Each row below holds a small network's activations on one input, seen along a few directions.
Each table varies a few parts of the input and shows all the possible inputs, shuffled.
A made-up example of a description, with smaller parts first: values(3) and (point or line(9) or (line(4) and ring(5))).
Shared parts are said once, and a part with two or three values counts as separate values.
(in the rows, 128 means zero)

Other details of the inputs shift rows strongly along two fixed directions, in all tables alike. That doesn't count.

A family of inputs:
R1: [182 149 109 135 118 162 125 100 117 124 150 106 152 106  58]
R2: [125 124 112 119 121 170  95 112  92  96 141 124 153 117  92]
R3: [ 25 114 117 142 109  86 140 171 126 139 140 131 106 163 222]
R4: [170 121 120 135 119  79 194 142 182 172 184 127 130 122 133]
R5: [ 94 122 116 141 121 172  91 111  94  95 140 115 156 128 108]
R6: [ 62 132 116 179 116 109 110 125 143 129  90 117 168 156 186]
R7: [193 120 136 118 132  71 155 103 156 146 139 104  97 106 127]
R8: [ 31 144 130 154 113 117 128 150 131 124 116 127 116 169 177]
R9: [177 125 119 124 130  75 176 166 163 187 169 143 105 121 145]
R10: [156 117 131 101 135 100 136 132 132 135 129 138  94 108 135]
R11: [136 148 148 119 149 155 119 140 111 116 120 138 133 132  95]
R12: [ 86 163 157 145 143 163 100  96 113  92  85 128 131 147 113]
R13: [ 78 111 131 139 127  94 136 155 142 139 146 133 118 136 177]
R14: [203 136  94 115 125 139 134 131 100 142 164 129 137 102  67]
R15: [185 113 109 107 127 163 113 127  93 117 159 134 136  98  86]
R16: [ 78 129 158 126 143 164  92 119 111  87 110 134 136 136 119]
R17: [134 117 148 140 132 103 140 119 154 132 145 106 120 121 134]
R18: [112 103 100 147 124  97 123 148 145 147 113 138 138 138 208]
R19: [115 159 161 136 143 173 110 102 131 104 104 118 139 134  84]
R20: [ 61 126 103 165 128 117 106 149 122 134  90 140 162 163 197]
R21: [ 77 127 152 121 142 186 110 135 112 103 130 151 145 122 133]
R22: [190 151 145  96 155 146 123 117 106 112  99 134 109 114  76]
R23: [187 142 100 114 128 175 120 131  95 133 152 141 142 102  68]
R24: [ 25 113 114 152 121  77 132 146 141 128 128 140 118 160 219]
R25: [174 124 150  78 122 154 116 125 108 114 113 137  93 113  91]
R26: [141 111 100 144 119  87 140 145 143 163 112 142 140 140 175]
R27: [121 137 150 106 125 160 100 102 115  90 102 120 105 134 108]
R28: [186 147 147  94 153 150 124 123 108 124 102 140 106 113  82]
R29: [ 81 129 160 132 144 163  94 105 122  94 113 123 134 140 118]
R30: [137 130 143  89 119 147 108 118 111  97 105 129 101 122  96]
R31: [140 129 142 116 137 127 109  95 127 101 105 129 110 130 114]
R32: [108  90  91 161 116  61 141 137 168 155 123 114 143 153 217]
R33: [103 118 142 117 136 140 131 139 124 124 150 143 138 121 136]
R34: [103 151 133 108 123 143 122 150 107 123 110 139 107 136 120]
R35: [124 131  78 148 102 102 146 145 130 156 176 130 150 131 136]
R36: [103 149 135 106 121 149 126 155 108 132 110 144 107 132 124]
R37: [176  95  75 128 112  73 158 147 137 171 200 121 126 105 146]
R38: [194 128 135 115 135  85 160 146 153 154 152 123 114 116  95]
R39: [143 112 100 147 116  73 142 126 155 157 108 113 150 145 161]
R40: [ 42 151 150 159 143 163 109 125 125 105 111 135 141 168 137]
R41: [ 80 159 148 118 126 171 101 131  94  92  87 136 119 149 108]
R42: [152 119 132 132 131 125 108  95 129 115  86 105 147 119 124]
R43: [183 139 102 124 123 161 122 106 112 120 150 116 149 116  55]
R44: [171 129 130 145 115  80 196 132 184 175 184 120 133 116 135]
R45: [148 129 141  96 145 139 112 114 108 103 100 140 107 115 107]
R46: [ 46 124 141 137 134 165 114 131 129 102 134 149 150 139 152]
R47: [ 40 128 151 135 141 161 101 148 111 103 120 146 130 140 163]
R48: [142 111  97 141 115  74 142 133 148 156 107 125 150 146 163]
R49: [191 108  99 137 108  95 147 117 144 153 183  94 132  97 107]
R50: [189 124 130 111 130 105 179 141 154 159 169 131 132 109  96]
R51: [188 150 144  99 149 144 121 108 114  99  94 132 112 117  71]
R52: [122 143 155 114 121 160 101  96 119  92 103 115 107 128 107]
R53: [119 136 121 145 125  73 155 134 156 143 128 129 111 144 158]
R54: [138 150 140 132 109 106 144 133 142 132 126 112 104 130 125]
R55: [196 128 130 106 132 120 174 152 146 176 172 144 123 104 109]
R56: [189 102 138 111 128  98 168 123 166 149 176 117 123 108 116]
R57: [112 133 160 129 134 178 118 101 138  97 128 122 147 115 103]
R58: [ 79  88 109 185 105  88 148 139 132 184 149 115  96 131 212]
R59: [138 115 129 115 144 157  90 109 104 105  73 127 150 125 129]
R60: [132 136 131 123 136 139 158 152 138 148 154 143 141 130 127]
R61: [176 106 122 106 136 131 110 108 122 113  82 116 146 123 113]
R62: [ 53 146 129 175 126 194  92 125  90 125  99 126 121 136 141]
Each input here is: values(2) and (point or (line(5) and line(6))).
The inputs of R54 and R52 match in every part but the values(2) part. If R41 is changed in the same way as R54 into R52, which row does it become? -> R30
The inputs of R61 and R48 match in every part but the values(2) part. If R58 is changed in the same way as R61 into R48, which row does it become? -> R62
Change only the line(6) part in R19. List by row number the other rows that result. -> R1, R6, R12, R44, R54
Change only the values(2) part in R23. List by row number the other rows that result. -> R15

A family of inputs:
R63: [101 131 138 141 127 134 119 118 132 118 118 122 133 136 137]
R64: [ 97 127 138 128 130 141 121 135 122 123 125 134 118 132 140]
R65: [154 131 132 105 132 139 126 131 117 122 130 134 119 120 102]
R66: [152 134 131 111 129 129 133 131 121 131 132 132 114 120 110]
R67: [154 121 130 120 123 123 126 119 129 127 129 119 116 117 118]
R68: [152 122 127 120 124 113 132 119 132 130 132 118 113 120 123]
R69: [104 134 125 140 129 148 123 129 122 124 129 134 149 135 130]
R70: [ 97 133 135 130 129 138 120 130 119 121 119 133 114 134 137]
R71: [148 132 139 122 129 109 144 126 143 135 130 124 113 125 123]
R72: [100 123 129 129 128 134 113 123 122 112 123 126 127 135 140]
R73: [117 100  81 157 108  23 171 168 166 191 140 128 125 149 223]
R74: [149 132 138 126 130 112 144 127 142 137 130 124 113 124 121]
R75: [155 119 122 118 129 139 121 119 119 123 136 126 134 113 110]
R76: [118 109 117 135 122  95 142 136 143 142 150 124 120 126 164]
R77: [152 132 130 109 129 128 132 134 122 129 132 133 118 122 108]
R78: [150 127 133 112 127 116 136 128 130 131 131 127 106 120 119]
R79: [100 138 138 131 132 147 126 133 124 122 126 139 138 136 131]
R80: [102 136 118 134 124 143 117 132 112 124 126 132 134 135 132]
R81: [148 127 143 122 131 119 142 130 142 135 132 126 116 121 122]
R82: [101 136 139 139 130 132 120 116 131 114 114 121 132 137 136]
R83: [151 137 134 125 132 121 142 131 134 139 132 130 120 124 113]
R84: [158 126 122 116 129 149 124 125 114 127 134 131 136 113 102]
R85: [101 122 133 136 127 140 114 124 121 119 124 126 126 129 140]
R86: [100 128 130 138 126 135 113 121 119 119 119 126 121 131 138]
R87: [158 129 116 124 125 130 130 129 120 138 135 127 125 117 109]
R88: [151 123 134 107 130 122 132 129 129 125 132 129 110 121 115]
R89: [ 98 137 144 133 130 138 125 127 131 119 119 130 125 138 135]
R90: [104 137 124 143 127 144 122 130 124 126 125 131 144 138 131]
R91: [147 129 138 120 129 105 146 130 145 134 133 125 115 127 124]
R92: [112 120 128 131 132 118 107 120 124 116  79 126 130 141 156]
R93: [156 122 117 121 123 123 126 122 125 127 134 121 130 119 112]
R94: [ 98 126 137 124 134 140 121 132 121 116 128 137 121 130 139]
R95: [157 130 118 117 126 132 127 130 118 130 133 128 130 120 105]
R96: [102 141 124 142 129 139 124 129 124 126 124 130 141 139 131]
R97: [121 129 126 139 125 102 153 149 147 154 149 134 123 134 152]
R98: [150 138 135 121 131 119 142 129 135 137 132 130 121 126 115]
R99: [104 126 118 138 122 144 112 124 117 120 125 125 138 132 135]
R100: [151 121 135 126 129 119 137 117 141 129 133 119 129 120 121]
R101: [153 134 139 114 137 137 135 129 129 128 133 135 128 120 107]
R102: [154 134 122 126 127 123 137 129 132 135 134 126 136 126 110]
R103: [149 122 136 125 132 117 136 119 141 128 135 122 126 120 123]
R104: [103 130 119 138 126 148 117 137 113 128 131 134 137 132 134]
R105: [149 121 135 132 127 112 139 122 145 136 135 118 124 121 127]
R106: [156 123 126 128 128 133 130 116 132 127 133 121 143 118 110]
R107: [151 121 128 118 125 113 130 121 132 126 131 120 117 121 120]
R108: [110 128 135 124 137 121 110 130 123 118  78 134 120 142 153]
R109: [102 134 126 144 127 135 121 119 128 120 121 122 144 137 135]
R110: [123 115 113 143 122 101 145 133 147 146 150 124 141 129 154]
R111: [153 135 136 114 133 130 135 130 131 128 131 132 125 125 107]
R112: [110 133 128 124 136 128 111 135 117 122  83 139 127 144 149]
R113: [155 130 124 130 128 132 135 130 131 139 136 128 135 121 112]
R114: [118  93  80 162 106  18 168 157 171 187 138 119 126 148 231]
R115: [100 128 135 136 130 130 119 120 132 113 120 124 134 139 138]
R116: [ 99 132 131 129 130 146 121 141 115 127 129 139 126 133 136]
R117: [ 99 142 136 131 131 134 129 136 128 124 125 136 133 142 133]
R118: [153 126 136 112 127 127 131 128 128 129 129 127 108 118 116]
R119: [ 97 133 136 123 129 134 120 132 121 114 120 133 119 137 135]
R120: [155 127 124 132 125 127 131 118 134 131 130 118 137 121 114]
R121: [154 128 135 107 133 147 128 129 116 125 131 136 125 114 102]
R122: [ 97 124 136 125 131 141 123 132 123 119 128 136 123 130 141]
R123: [156 121 115 128 123 122 128 122 126 136 135 120 126 116 116]
R124: [103 134 124 138 131 146 122 131 122 124 131 136 146 136 132]
R125: [103 139 123 146 130 141 123 129 123 128 124 131 141 138 129]
R126: [156 117 121 121 127 138 124 118 121 125 135 124 137 113 110]
R127: [155 132 132 111 128 139 128 132 119 129 130 133 117 118 107]
R128: [103 136 124 137 129 143 120 130 122 122 126 132 145 140 128]
R129: [104 123 120 140 125 145 113 127 116 123 128 126 140 129 136]
R130: [153 127 121 137 126 116 136 120 137 138 133 118 134 122 118]
R131: [158 128 119 113 128 141 122 127 115 125 132 129 130 118 101]
R132: [100 131 131 124 134 146 121 138 115 120 132 142 129 131 135]
R133: [ 97 136 128 132 127 138 123 139 115 129 127 138 121 134 138]
R134: [ 99 132 136 138 129 128 121 120 133 114 118 123 135 139 136]
R135: [153 116 131 117 128 130 127 118 127 124 133 122 124 114 116]
R136: [150 128 139 115 132 115 140 127 142 129 131 126 116 125 119]
R137: [155 124 123 126 127 123 130 119 135 128 133 120 137 123 113]
R138: [102 135 139 144 131 136 117 117 128 117 113 123 131 135 131]
R139: [100 141 137 134 130 141 127 134 127 126 124 136 132 139 134]
R140: [102 128 118 133 129 148 117 135 112 124 134 137 140 131 135]
R141: [154 123 125 134 126 125 133 122 136 135 135 120 138 120 117]
R142: [101 131 124 142 126 134 121 122 129 119 123 124 147 138 134]
R143: [148 127 143 116 135 123 140 127 139 128 134 129 119 120 119]
R144: [104 132 117 136 123 147 117 134 113 127 128 132 136 134 133]
R145: [103 130 119 136 123 140 113 122 116 117 123 124 136 133 134]
R146: [156 120 118 118 125 132 121 120 122 123 133 122 131 118 110]
R147: [150 126 142 117 132 125 141 125 139 129 131 127 122 120 116]
What is each input in this table made of? -> ring(5) and (point or (values(2) and ring(8)))
The inputs of R140 and R132 match in every part but the ring(5) part. If R90 is changed in the same way as R140 into R132, which row does it become? -> R139
The inputs of R127 and R99 match in every part but the ring(5) part. If R101 is changed in the same way as R127 into R99, which row does it become? -> R110
Change only the values(2) part in R135. List by row number the other rows that result. -> R100
Change only the ring(5) part in R73. List by row number the other rows that result. -> R92, R108, R112, R114
Change only the ring(5) part in R125. List by row number the other rows that result. -> R74, R83, R130, R138

A family of inputs:
R148: [170 115 145 105 120  93 164 135 163 153 171 116 102 114 129]
R149: [ 58 120 127 140 128  90 125 142 142 136 108 139 125 162 212]
R150: [172  94 111 121 114  90 147 132 146 158 146 117 105 103 142]
R151: [ 56 149 118 132 126 162  99 152  90 120 127 143 132 145 139]
R152: [137 160 169 131 154 152 103 110 127 107  55 130 119 137  99]
R153: [154 145 159 102 127 162 115  98 110 108 121 117 101 117  70]
R154: [103 126 123 159 121 139 117 107 128 118 122 114 153 126 141]
R155: [ 86 132 129 140 138 114 158 154 141 142 169 152 137 136 159]
R156: [174 126 126 111 121  94 175 159 156 167 183 136 113 117 123]
R157: [146 146 117 132 130 167 117 117 116 113 127 123 170 133  78]
R158: [134 139 162 107 144 152 114 119 118 102  62 134 126 137 115]
R159: [ 80 141 112 149 113 107 153 157 131 153 158 143 111 147 161]
R160: [128 137 148 111 133 169  86 113  97  96 113 121 112 118  88]
R161: [181 125  93 138 120 102 160 135 141 163 158 119 149 109 124]
R162: [ 29 120 132 134 128 131  92 136 112  92  76 136 144 165 186]
R163: [143 119 148 118 138 121 152 121 149 127 157 128 115 114 117]
R164: [ 64 124 103 149 123  86 122 126 135 120 103 120 122 154 184]
R165: [152 127 115 123 137 171 106 119  99 117 123 135 153 121  98]
R166: [166 108 123 129 131 134 112 106 125 120 133 121 130 112 123]
R167: [180 104  93 124 116  96 157 154 134 175 158 135 116 108 133]
R168: [175 129 136 132 126 157 115  95 130 101 118 109 151 115  65]
What is each input in this table made of? -> line(5) or (values(2) and line(8))
Change only the values(2) part in R161. List by row number the other rows that result. -> R154
List by row number the other inputs of the same sort as R164. -> R149, R152, R158, R162
Change only the line(8) part in R151. List by row number the other rows that result. -> R155, R156, R157, R159, R161, R165, R167
